Each row below holds a small network's activations on one input, seen along a few directions.
In each table, some parts of the input vary, and every possible input appears once, in random order.
A made-up example of a description, with smaller parts first: line(6) and (point or ring(9) or (values(2) and ring(5))).
Shared parts are said once, and a part with two or three values counts as separate values.
In the rows, zero is written as 128.

A family of inputs:
r1: [ 67 145 160 114 109 179  76 127  80 143  69 135 173 118 182]
r2: [120 192 113 170 229 200  93 107  49 141  31  93 177  88 168]
r3: [ 87 138  97 133 118 110 127 150 135  99  96 121  93 176 144]
r4: [240 159  85 192 200 133 186 120 123 126 152  95 109 147 100]
r5: [ 92 121  91 141 116 111 126 151 136 105  86 131 103 178 133]
r6: [161  79 158  86 113  99 151 114 148 137 205 155 123  67 101]
r7: [ 50 172 153 115 119 167  67 123 103 151  70 128 168 122 172]
r8: [105 111 104 133 104 123 137 149 111  88  95 129  99 173 152]
r9: [152 121 128 134 102 117 137 130 170 128 157 127 125 171  95]
r10: [234 123 101 152 209 107 178 103 130 149 194 129 106  22  79]
r11: [166 111 140 119  94 126 149 134 144 116 164 124 123 167 115]
r12: [ 55 156 148 121 121 169  66 127 103 160  59 137 178 124 161]
r13: [ 95 131 108 129 110 111 130 149 114  94 101 115  92 175 152]
r14: [156 131 145 118  98 115 142 132 147 119 171 111 115 167 113]
r15: [148 137 135 123 106 115 139 133 169 125 165 117 116 170 106]
r16: [100 108  97 143 106 121 137 150 126  98  83 133 109 174 141]
r17: [156  74 152 100 114  99 150 112 165 146 195 160 130  67  89]
r18: [144 106 153  94 123  87 139 110 174 141 207 151 116  68  92]
r19: [ 63 142 153 124 111 178  77 128  94 154  57 139 183 120 170]
r20: [161 108 132 133  94 125 149 132 159 125 153 128 132 168 103]
r21: [ 58 164 163 109 115 167  68 126  82 148  75 120 167 119 183]
r22: [148  88 148  99 125  89 138 114 175 150 196 158 125  71  82]
r23: [162 159  47 200 220 137 169 142  82  89  77  91  94 154 138]
r24: [151  99 162  88 115  88 143 110 152 136 213 145 116  66 100]
Q: What do these inputs look like to the network?
A: line(4) and (point or ring(5))
Q: Changing only the line(4) part turns r22 into r12. The same change can be made to r10. Which row results?
A: r2
Q: Which other rows does r22 become when the ring(5) part takes its other values? List them by row number.
A: r6, r17, r18, r24
Q: Which other rows does r19 become when the line(4) part takes its other values? List them by row number.
A: r16, r17, r20

A family of inputs:
r25: [ 82 129 126 117 113 117  97 131 130 120 104 138 118 124 135]
r26: [172 119 139 131 127 131 145 120 144 130 157 123 137 144 105]
r27: [115 143 150 119 121 146 104 123 108 151 113 128 151 106 146]
r28: [111 135 144 125 121 150 105 123 120 159 106 136 160 107 140]
r29: [ 86 126 128 115 111 120 101 132 122 116 104 137 118 125 140]
r30: [176 115 141 130 125 133 148 121 136 126 157 122 136 144 110]
r31: [167 134 138 128 130 124 137 116 149 130 164 116 130 142 101]
r32: [108 138 142 127 124 147 102 122 129 163 106 137 160 107 135]
r33: [145 106 120 126 153 111 153 126 132 124 152 136 118  96 117]
r34: [138 113 111 127 128  92 142 129 140 112 151 127  94 119 106]
r35: [142 109 113 126 126  95 145 130 132 109 151 125  93 119 112]
r36: [167 124 127 137 140 129 142 120 139 147 156 138 132 102 106]
r37: [164 127 134 134 130 126 140 118 159 137 156 126 139 143  93]
r38: [ 86 134 138 112 138 130 107 122 119 131 110 136 135  99 147]
r39: [155 111 125 131 110 113 159 137 140 116 155 129 110 154 125]
r40: [147 119 121 134 114 108 154 135 156 123 154 132 112 154 113]
r41: [100 124 137 114  92 142 121 144 119 125 111 132 136 160 154]
r42: [163 139 126 134 143 122 134 116 144 147 163 132 125 100 102]
r43: [ 96 127 135 116  95 140 117 143 127 129 110 133 136 160 149]
r44: [ 89 123 130 113 109 122 105 133 113 112 105 136 118 125 144]
r45: [ 92 109 127 116 104 131 114 135 109 112  98 141 126 126 148]
r46: [143 123 118 135 116 106 151 134 164 127 153 133 113 153 108]
r47: [ 89 119 136 114 134 139 116 124 114 130 104 142 143 101 150]
r48: [ 83 137 137 114 141 127 103 121 127 135 110 137 135  99 142]
r49: [198 182  33 212 225 158 177 147  91  81  53  69  87 178 138]
r50: [ 89 133 132 120 100 135 110 141 144 137 110 136 136 160 139]
r51: [174 127 134 130 138 129 142 119 121 136 165 127 122 101 119]
r52: [118 192  55 221 212 169 128 142  48 105  16  83 127 199 171]
r53: [151 126 125 128 114 106 151 133 145 116 162 122 103 152 121]
r54: [141 121 119 123 156 104 144 122 137 124 160 130 112  94 113]
r55: [171 120 130 136 138 131 145 121 131 143 156 137 131 102 111]
r56: [ 93 128 142 108 133 135 114 124 102 123 111 133 134 100 156]
r57: [118 140 152 117 119 149 107 123 100 147 114 126 151 106 151]
r58: [137 125 116 124 158 102 141 121 145 127 160 131 113  93 108]
r59: [114 131 154 121 107 158 108 126 125 137 112 122 164 147 136]
r60: [111 146 157 119 111 149  99 124 129 137 118 117 156 146 133]
r61: [145 105 116 125 124  97 148 131 124 105 152 124  92 119 117]
r62: [107 138 151 125 112 153 101 124 142 145 111 125 164 147 126]
r63: [134 116 108 128 130  90 139 128 147 116 151 128  95 118 101]
r64: [ 93 130 134 118  97 137 114 142 136 132 110 135 136 160 144]
r65: [118 128 155 120 104 160 111 127 116 133 113 121 165 148 141]
r66: [149 102 122 125 151 114 156 127 124 120 152 135 117  96 122]
Q: What do these inputs look like to the network?
A: values(2) and (point or (line(4) and ring(5)))
Q: Changing only the values(2) part turns r31 into r60. The same change can be made to r39. Which row results?
A: r41
Q: Which other rows does r53 become when the values(2) part takes its other values? List them by row number.
A: r43
Q: Which other rows does r42 become when the values(2) part takes its other values? List them by row number.
A: r32
Q: Which other rows does r44 become when the ring(5) part takes its other values? List them by row number.
A: r27, r43, r47, r59

A family of inputs:
r67: [ 49 154 126 136 145 183  71 132  67 132  24 125 170 124 182]
r68: [155 121 100 149 142 112 156 136 130 112 132 121 102 144 118]
r69: [ 60 174 132 142 126 179  75 134  79 131  29 108 163 166 186]
r70: [ 47 166 108 140 121 160  87 155  85 113  33 112 134 181 186]
r71: [137 118 135 118 129 119 130 121 127 134 148 137 124  92 123]
r72: [143 123 139 123 125 126 133 124 129 143 151 134 133 108 123]
r73: [118 114 147 104 114 115 118 120 143 140 151 145 130  93 120]
r74: [145 126 125 129 156 120 137 117 125 129 144 127 123  95 118]
r75: [143 118 109 139 136 109 152 134 136 110 137 122 106 146 117]
r76: [147 122 136 122 115 127 133 127 135 129 146 127 127 126 119]
r77: [136 118 110 134 126 111 146 135 148 114 134 129 108 142 116]
r78: [135 118 146 115 110 121 128 125 138 130 152 128 132 132 117]
r79: [133 119 149 109 120 126 130 123 137 139 155 135 137 109 124]
r80: [125 118 150 106 110 124 122 123 147 146 152 143 138 107 121]
r81: [151 126 118 136 140 124 146 128 136 115 141 123 118 140 118]
r82: [135 126 127 130 145 116 129 118 133 138 144 134 126  95 114]
r83: [157 130 115 138 161 122 141 119 119 131 139 127 119  93 118]
r84: [127 117 147 111 100 120 121 126 148 137 150 135 134 130 114]
r85: [125 106 128 115 105 109 142 135 145 111 144 133 111 144 123]
r86: [147 130 127 131 131 126 133 124 143 130 141 123 128 128 111]
r87: [142 126 119 136 129 120 138 128 144 125 141 129 120 141 114]
r88: [154 130 126 137 142 125 139 124 131 126 144 117 127 132 113]
r89: [162 130 108 148 145 124 148 129 128 120 138 121 114 140 117]
r90: [ 54 174 123 143 124 173  80 142  82 123  33 113 150 177 188]
r91: [164 135 119 140 157 131 145 122 124 137 141 124 127 107 120]
r92: [151 131 129 134 152 126 141 121 127 138 148 124 133 111 118]
r93: [124 114 139 110  98 119 127 129 153 126 147 141 125 138 119]
r94: [125 114 145 108 124 116 125 119 133 133 153 138 128  95 123]
r95: [116 106 130 114  95 104 134 135 152 121 143 140 114 144 119]
r96: [ 57 167 136 141 138 186  76 132  73 141  27 120 176 142 189]
r97: [136 110 119 125 110 112 146 137 140 113 139 132 107 141 123]
r98: [167 134 116 143 147 130 144 125 127 126 137 116 121 127 114]
r99: [142 131 130 132 141 125 133 122 137 144 146 131 135 109 115]
r100: [131 114 138 117 108 117 134 129 141 122 151 134 124 142 121]
r101: [143 119 128 125 113 123 139 131 138 121 145 133 119 137 122]
Q: Changing only one part turns r85 into r100. The same change can be made to r68. Which row results?
A: r89
Q: What do these inputs look like to the network?
A: line(5) and (point or line(6))
Q: Which other rows does r96 become when the line(5) part takes its other values? List them by row number.
A: r67, r69, r70, r90
Q: Which other rows does r84 become when the line(6) part takes its other values? List them by row number.
A: r76, r78, r86, r88, r98
Q: A walk changes only the line(5) part. It starts at r71 and steps to r72. List the rest of the walk in order.
A: r76, r101, r97

A family of inputs:
r102: [133 142 118 141 132 133 133 133 130 116 118 113 124 165 129]
r103: [152 148 128 143 135 148 131 128 119 136 122 115 138 142 132]
r104: [110 133 141 118 103 129 114 131 139 128 126 125 134 155 130]
r105: [138 135 123 141 160 142 127 119 113 129 114 120 140 112 126]
r106: [121 125 102 144 132 123 137 139 123 115 106 129 113 145 134]
r107: [119 139 106 139 150 121 129 132 113 124 112 126 110 113 139]
r108: [ 96 131 129 114 122 120 114 131 125 136 120 139 121 103 142]
r109: [130 131 155 118 110 147 116 123 121 140 133 126 152 134 135]
r110: [100 108 130 117 105 124 121 134 128 117 114 139 126 135 136]
r111: [196  90 131 116 125  83 174 118 174 127 219 140  99 100  75]
r112: [113 126 146 117 133 139 112 118 124 141 124 135 151 103 130]
Q: What do these inputs look like to the network?
A: point or (values(2) and ring(5))
